These are the activations of a small neural network, seen along a few directions. Each row is one input.
In each table, some parts of the input vary, and every possible input appears once, in random order.
A made-up example of a description, with smaller parts first: one of 4 places along a line, together with either a single point or one of 11 places along a line or (one of 2 separate values, together with one of 8 places around a ring).
Shared parts are said once, and a part with two or three values counts as separate values.

Other details of the inputs shift rows strongly along two fixed directions, in all tables alike. That doesn't count.

Table:
x1: [ 57  -5  10  27   6  14 -30  25 -16  15 -13  25  14  12]
x2: [ 45 -14  -7  23   5  15 -34  19 -30  17 -14  35  10   4]
x3: [-75  22   4 -53 -12 -22  62 -25  22 -16  16 -42 -42 -29]
x4: [ -4  -5   0  17  -6 -14 -19 -12  23   3   2   1  30   6]
x5: [ 16 -25 -26   7  23   0  17   1 -12 -19  42  -2  42  19]
x6: [ 28 -16   9  31   5  20 -51  15  -6  14 -18  18  18  24]
x7: [ 18   3  -8  17 -13 -21  -8  -2  19  -2   5   2  21   0]
x8: [-89  20   7 -45  -7 -18  53 -30  20 -15  10 -38 -42 -19]
x9: [  3   6 -15 -11 -17 -52  27 -28  39 -22  16  -6  37 -17]
x10: [ 13   4 -11  24 -11 -22 -13  -5  25  -1   6   0  17   1]
x11: [ 46 -12  -1  26   1  17 -34  18 -30  21  -8  33  10   1]
x12: [ 48 -10   9  25   5  23 -38  21 -10  21 -13  18  18  13]
x13: [-14   5 -12  -3 -18 -47  13 -32  50 -12  25 -17  37 -17]
x14: [-24  -7  -1   1  48  55  19  44 -44 -12   4 -27 -59  42]
x15: [ 21   3  -3   9 -12 -23   3  -8  20  -6   6   1  26  -7]
x16: [ 17 -23  -2  31   1  23 -54   9 -20  20 -13  25  14  12]
x17: [  0  21  28 -11  16  42  13  36 -23   8 -29 -11 -69  17]
x18: [-24  -8  -8 -15 -21 -38  17 -41  23  -9  22  -1  47 -27]
x19: [ 32   1  -3   1  -2 -22   3  -2   9  -5   1  13  27  -2]
x20: [ 28  -3   9  -2  -3 -13  -2  -4  11   3   7   6  33  -7]
x21: [ 19  -2 -18   3 -13 -12  -6 -10  -2   1  10  15  22 -13]
x22: [ 19  -8  14  -6  -1 -11  -6 -13   8  -1   3  12  37   1]
x23: [ -9  -8  10 -14  54  58  31  45 -52 -12   7 -16 -52  37]
x24: [ 17  -6  14  -3  -2 -11  -3 -10   7   3   2  11  40  -1]
x25: [  8 -12  -8   7 -11  -9 -11 -11   4   7   9   7  27 -18]
x26: [ 32 -15  15  30   6  23 -43  16 -10  17 -21  19  24  18]
x27: [  1  -6   3  11  -9 -13 -15 -10  18   2   1   3  34   4]
x28: [ 30 -14 -18  37  -1  13 -46  19 -20  17 -16  26   4   9]
x29: [-63  12  17 -31   1  14  28  -3  -7  -1  -9 -23 -51  -5]
x30: [ 14  -6 -13  12 -15 -15  -6  -9   2   2   8  11  20 -16]
x31: [ -3   0 -25 -17 -22 -47  26 -35  22 -13  24   5  35 -26]
x32: [ -9   1   2 -20 -18 -40  24 -36  34 -11  20  -5  51 -14]
x33: [-59  29   0 -52  -9 -19  66 -21  13 -25  10 -34 -46 -28]
x34: [ -3  -4 -29  16 -13 -27 -11 -15  14  -2   8   7  15  -9]
x35: [-23  14  12  -1   9  40   1  31 -31  12 -25 -10 -78   8]
x36: [-30  12  30  -3  22  45 -10  25 -13   7 -33 -17 -67  28]
x37: [ 37 -18  -1  24   0  26 -41  15 -24  26  -8  25  15   1]
x38: [-17  -9   5  -4  51  59  25  44 -46 -14   3 -24 -55  38]
x39: [ 42  -2  -7  38   1  14 -44  25  -6  10 -16  17   8  18]
x40: [ 28   2  -8   4  -6 -19   0  -4  13  -3   0  10  25   1]
x41: [-12  19  17  -3  18  35   3  38 -17   2 -36 -14 -74  23]
x42: [-16  26  15   3  18  39  -3  35 -13   2 -30 -18 -77  22]
x43: [  0 -24 -36  24  23  -6   3   0  -2 -20  41 -11  34  23]
x44: [-60  24  -1 -52  -7 -24  68 -21  14 -24   5 -31 -47 -26]
x45: [ -2   2  -4 -14 -18 -43  23 -30  42 -14  22 -13  44 -22]
x46: [-53   9  22 -38   6  17  31  -7  -9  -7 -11 -20 -50  -7]
x47: [  4  11 -14 -11 -19 -47  25 -28  38 -23  20  -9  38 -19]
x48: [-18   9  38 -14  22  48   0  27 -20   4 -36 -13 -60  22]
x49: [ 41 -18   4  21   5  24 -38  17 -27  25  -8  28  16  -1]
x50: [-25   3  28 -21  17  52   1  19 -37  13 -27  -3 -62  12]
x51: [ -2   1 -28  16 -15 -23 -13 -16  13  -3  13   5  16 -12]
x52: [ 42 -12  -6  29  -3  20 -36  17 -26  22  -9  29   8   3]
x53: [ 15  -8   8  -3  -5  -9  -9 -15  12   0   2   9  36   4]
x54: [ 12  -3  -3  12  -9 -15 -13  -4  22   3   6  -2  27  -2]
x55: [ 30 -21  10  20   5  25 -40  11 -31  24 -12  33  23   5]
x56: [-24   5 -28  -2 -28 -54  19 -39  36 -12  31  -9  26 -29]
x57: [ 58  -2   5  24   8  16 -32  24 -16  10 -14  26  14  13]
x58: [ 21 -17 -10  41   1  21 -55  15 -13  25  -8  18   6   5]
x59: [-13  -9  -3 -27 -16 -39  20 -43  17 -11  26   6  47 -26]
x60: [-72  19  16 -62  -8 -12  65 -29   9 -13  10 -30 -33 -23]
x61: [  7  -2 -24  14 -15 -17 -14  -8   4  -1   9   9  18 -11]
x62: [-23  32  17 -37   6  10  43   9   1 -12 -10 -25 -55   1]
x63: [ -9   9 -24   0 -18 -56  17 -30  47 -20  19 -11  31 -11]
x64: [ -7  16  18 -18  17  42  11  30 -41   7 -24   0 -70   3]
x65: [-69  13  12 -31   3   8  25 -13   2  -7  -5 -27 -55  -4]
Each input here is: one of 5 places along a line, together with either a single point or (one of 2 separate values, together with one of 6 places along a line).
The inputs of x20 and x13 match in every part but the place on the line of 5. If x19 is changed in the same way as x20 into x13, which row does it become?
Answer: x63
The inputs of x61 and x33 match in every part but the place on the line of 5. If x3 is changed in the same way as x61 into x33, which row does it become?
Answer: x25
Change only the choice among 2 separate values in x54. List by row number the other rows that result.
Answer: x3
Change only the choice among 2 separate values in x9. List by row number the other rows that result.
Answer: x44
List by row number the other rows that have the place on the line of 5 in common with x5.
Answer: x12, x17, x21, x31, x32, x37, x40, x50, x52, x53, x60, x62
Change only the place on the line of 5 in x26. List by row number the other rows that result.
Answer: x4, x24, x27, x32
